These are the activations of a small neural network, seen along a few directions. Each row is one input.
Each table varies a few parts of the input and shows all the possible inputs, shuffled.
Descriptions start from the smaller parts, as in this example, which fits no table here: line(4) and (point or (values(2) and ring(5)) or ring(11)).
Shared parts are said once, and a part with two or three values counts as separate values.
In the rows, zero is written as 128.

Table:
x1: [ 80  97 108  85 170 138 195 150 139 177  74 121 121 105 147]
x2: [107 151 153 167  91 122  72 134 110 107 207 100 141 152 119]
x3: [ 56 122 108 117 162 142 127  91  64 133  69 150 166  91 136]
x4: [ 63  91 119 109 147 115 171  92  94 158  78  98 128 110 176]
x5: [107 110 108 128 162 156 127  93  79 151  48 179 181  91  81]
x6: [183 142 147 174  99 126  77 147 108  98 182 129 163 151  80]
x7: [119 122 158 147  96 100 115 139 127 117 208  65 113 162 159]
x8: [127  86 100  91 184 153 167 121 128 144  45 159 145 108  82]
x9: [148 121 151 119 110 115 145 190 164 133 210  75 103 160 139]
x10: [229 228 125 134  95 106  89  82 239  85 112 223  18 120 225]
x11: [189 137 130 138  90 134 123 169 155 105 175 108 129 159  64]
Describe the family of inputs behind these rows.
> point or (values(2) and ring(5))

Table:
x12: [146 139 102  96 128 144 133  82 163 128  67 168  99 111 113]
x13: [134 167 150 177 114 109  97 149 128 102 192 122 131 124 161]
x14: [ 69  96 140 122 118 135 107  92  76 132 128 100 164 131 105]
x15: [164 113 112 105 138 137 143 104 164 144  60 186 111 128 129]
x16: [152 115 136 125  95  92 187 165 175 139 197  32  66 147 171]
x17: [114 106 120 102 146 102 225 130 179 157  90  86  61 107 191]
x18: [177 173 135 150 109 131 114 177 155 118 176 133 124 127 108]
x19: [110 146 121 122 133 123 109  62 134 127  78 154  92 112 166]
x20: [160 130 117  98 155 149 147 145 153 143  77 193 114 115 144]
x21: [ 55 128 128 140 145 131 112 114  79 126 137  93 163 121 101]
x22: [139 142 153 143  78 113  78  97 137  83 171 108 119 153 149]
x23: [127 178 145 164 102 105  93 120 130  79 184 104 110 142 139]
x24: [155 128 163 152  88 109  87 116 134 119 185 130 117 167 159]
x25: [105 111 122 137 157 156 143 167 106 148 128 126 185 105  68]
x26: [125 159  93 124 146 146 141 116 163 112  62 165  95 102 113]
x27: [127 130 120 107 133 107 124  84 119 130  78 167 115 130 190]
x28: [159 141 157 145 115 115  87 150 129 118 193 125 123 156 173]
x29: [202 136 135 131 111 135 116 174 150 119 174 140 117 153 118]
x30: [ 98 121 105 133 145 154 141 133 104 131 121 105 156 120  46]
x31: [119  86 126 122 126 153 133 108 110 139 100 109 157 131  45]
x32: [146 169 102 124 155 133 157 144 142 127  73 176 118  86 133]
x33: [ 88  80 137 125 158 132 118 145  72 145 142 119 183 130 134]
x34: [132  76 127 107 125 141 149 131  94 150 113 129 175 146  67]
x35: [179 144 136 125  82 132 100 114 167 107 168 126 108 147  87]
x36: [120 130 127 116 161 128 117 120 131 138  89 175 119 115 201]
x37: [159 172 127 144 103 130 107 139 168  99 178 125 109 136  84]
x38: [ 68 118 136 149 152 132 118 155  71 140 135 107 182 111 127]
x39: [ 89  74 137 117 125 122 114 112  72 141 122 110 185 149 128]
x40: [ 83  66 131 108 132 119 225 159 115 171 143  26 120 133 136]
x41: [100 172 108 141 155 124 126 120 117 131  96 164 116  88 192]
x42: [137  86 126 110 156 154 144 169  96 156 122 126 174 136  79]
x43: [ 92 176 113 133 149 115 120  94 127 109  80 149  94 105 166]
x44: [195 116 138 131  91 120 112 134 164 118 167 143 122 159 102]
Describe the family of inputs behind these rows.
> values(3) and (point or (values(2) and ring(5)))
Changing only the values(3) part turns x42 into x29. The same change can be made to x38. Which row results?
> x13
Change only the values(2) part in x38. List by row number the other rows that result.
> x25
Which other rows agree with x43 in the values(3) part? List them by row number.
> x12, x15, x17, x19, x20, x26, x27, x32, x36, x41

Table:
x45: [127 161 141 133 140  98 130 107 168  84 129 129  69 107 197]
x46: [ 63  85  92  70 167 150 156  71  82 186  38 155 172 114 103]
x47: [173 118 145 156  87 138  86 108 141 119 124 179 126 150 142]
x48: [204 148 123 130 135 135 121 153 159 104 139 164 132 129 117]
x49: [134 143 129 138 101 145 119 165 133  90 168 124 132 133  60]
x50: [ 92 163 125 162 109 125  88 150 113  95 167 114 144 138 116]
x51: [123 120 116 148  98 150  82 103 131 105 157 109 135 165  84]
x52: [ 57 108 100  99 218 138 150 110  59 149  44 135 167  80 134]
x53: [121 119 165 124 153  95 136 144  97 117 189  59 139 138 153]
x54: [155 150 133 130  90 104 133  80 164 151 107 137  65 135 166]
x55: [160 112 170 108 130 123 160 170 122 156 184  68 128 134 102]
x56: [155 165 123 139 101 114 163 147 190 141 122 152  61 120 149]
x57: [ 66  92  83  96 170 162 169 161 118 182  29 154 170  95  94]
x58: [150 152 136 163 123 117  89 139 135  92 143 169 141 121 174]
x59: [138  84 138 124  99 125 137 109 107 149 180  72 138 163 129]
Changing only one part turns x51 into x50. The same change can be made to x47. Which row results?
> x58
Describe the family of inputs behind these rows.
> values(3) and (point or line(4))
Which other rows agree with x49 in the values(3) part? List them by row number.
> x48, x55, x56, x57
Change only the values(3) part in x45. List by row number the other rows that result.
> x54, x56

Table:
x60: [147 163 131 145 119 128  87 106 138 108 129 168 119 125 141]
x61: [134 134 142 153 108 130  93 129 105 109 175 125 152 143 104]
x62: [126 123 144 131 110 111 141 149 122 137 169  77 122 139 143]
x63: [136 138 130 118 122 112 140 115 155 133 124 124  89 127 180]
x64: [ 51  60 109  98 183 155 161 122  63 168  57 131 193 107  91]
x65: [156 124 139 134 109 139 116 153 133 127 169 126 144 147  82]
x66: [168 143 122 116 125 123 149 138 172 126 123 140  92 126 145]
x67: [171 145 121 129 122 137 115 122 168 117 119 168 110 133 114]
x68: [126 160 129 140 124 111 110 112 135 105 128 136 104 122 174]
x69: [115 133 141 146 105 112 108 139 102 113 168  90 139 145 143]
x70: [ 57  95  89  94 197 156 165  96 100 159  11 165 154  82 116]
x71: [150 119 138 132 111 122 151 154 143 134 166  87 120 141 103]
Describe the family of inputs behind these rows.
> values(2) and (point or ring(5))
Change only the values(2) part in x64. List by row number the other rows that result.
> x70
Which other rows agree with x61 in the values(2) part? List them by row number.
> x62, x64, x65, x69, x71
Change only the values(2) part in x60. List by row number the other rows that result.
> x61
